These are the activations of a small neural network, seen along a few directions. Each row is one input.
In each table, some parts of the input vary, and every possible input appears once, in random order.
Descriptions start from the smaller parts, as in this example, which fits no table here: ring(8) and (point or line(11) or (values(2) and line(6))).
Shared parts are said once, and a part with two or three values counts as separate values.
(in the rows, 128 means zero)

Other details of the inputs vary at random and push rows far along three fixed directions, the same in every table; ignore that.

Rows:
r1: [108 158 195 190 113 155 137  81 142 161 108 128 159]
r2: [152 125 168 186 113 123 151 138 132 164 113  92 153]
r3: [224  43 101 150 191 121 111 100  60 120 116  72 118]
r4: [156  67 139 160 164 116 115  71  54  92  96  86 126]
r5: [182 100 148 166 135 127 136 149 134 177 141  93 152]
r6: [118 134  73  43 128 112 115 158 126  96 165 166  69]
r7: [ 45 151  73  56 135 121  93 148 136  76 129 166 115]
r8: [174 129  88  85 115 136 139 207 137 150 172 122 104]
r9: [ 72 185 142 171 115 144 118 155 176 170 118 147 176]
r10: [190  51 120 133 182 126 113 105  47 100 112  72 111]
r11: [115 187 172 156  89 150 153 138 184 170 131 150 157]
r12: [ 73 183 175 151  69 127 152 134 187 138 131 166 155]
r13: [102 158 184 185 116 147 145  73 153 146  93 131 153]
r14: [218 119  95 156 169 139 115 214 107 212 129  55 170]
r15: [104 149 174 179 129 129 135  58 142 153 104 154 153]
r16: [104 146 183 194 118 143 144  80 146 138  93 131 147]
r17: [180 114  82  76 107 115 140 220 125 147 176 107 108]
r18: [190 118  83  71 114 128 145 242 137 165 188 104 106]
r19: [ 61 104 121 108 129 107 107  34 116  46 106 169 111]
r20: [107 168 179 161  92 139 155 147 183 159 135 145 160]
r21: [ 78 135  91  55 111  95 116 127 130  79 151 178  85]
r22: [ 59 136 125  99 132 127 107  20 129  61 102 180 109]
r23: [ 78 134  95  50 123 106 117 125 134  80 152 181  81]
r24: [156  75 138 162 174 136 113  61  62  92  95  98 117]
r25: [ 99 143  74  88 129 113 105 190 130 121 141 126 134]
r26: [158  61 133 151 180 122 125  65  68  83  83  87 118]
r27: [108 147  79  45 115 134 127 137 135  93 153 162  88]
r28: [174 162 154 156  96 146 155 206 172 196 155 117 149]
Each input here is: line(4) and (point or line(6)).
The inputs of r21 and r23 match in every part but the line(4) part. If r17 is changed in the same way as r21 into r23, which row does it become?
Answer: r18
Which other rows does r26 become when the line(4) part takes its other values? List them by row number.
Answer: r2, r13, r16
List by row number the other rows that have the line(4) part in common with r15.
Answer: r1, r11, r13, r14, r22, r27
Start at r22 and move only the line(4) part, one step at a time. The first step leads to r3. Which rows follow, in order?
Answer: r5, r19
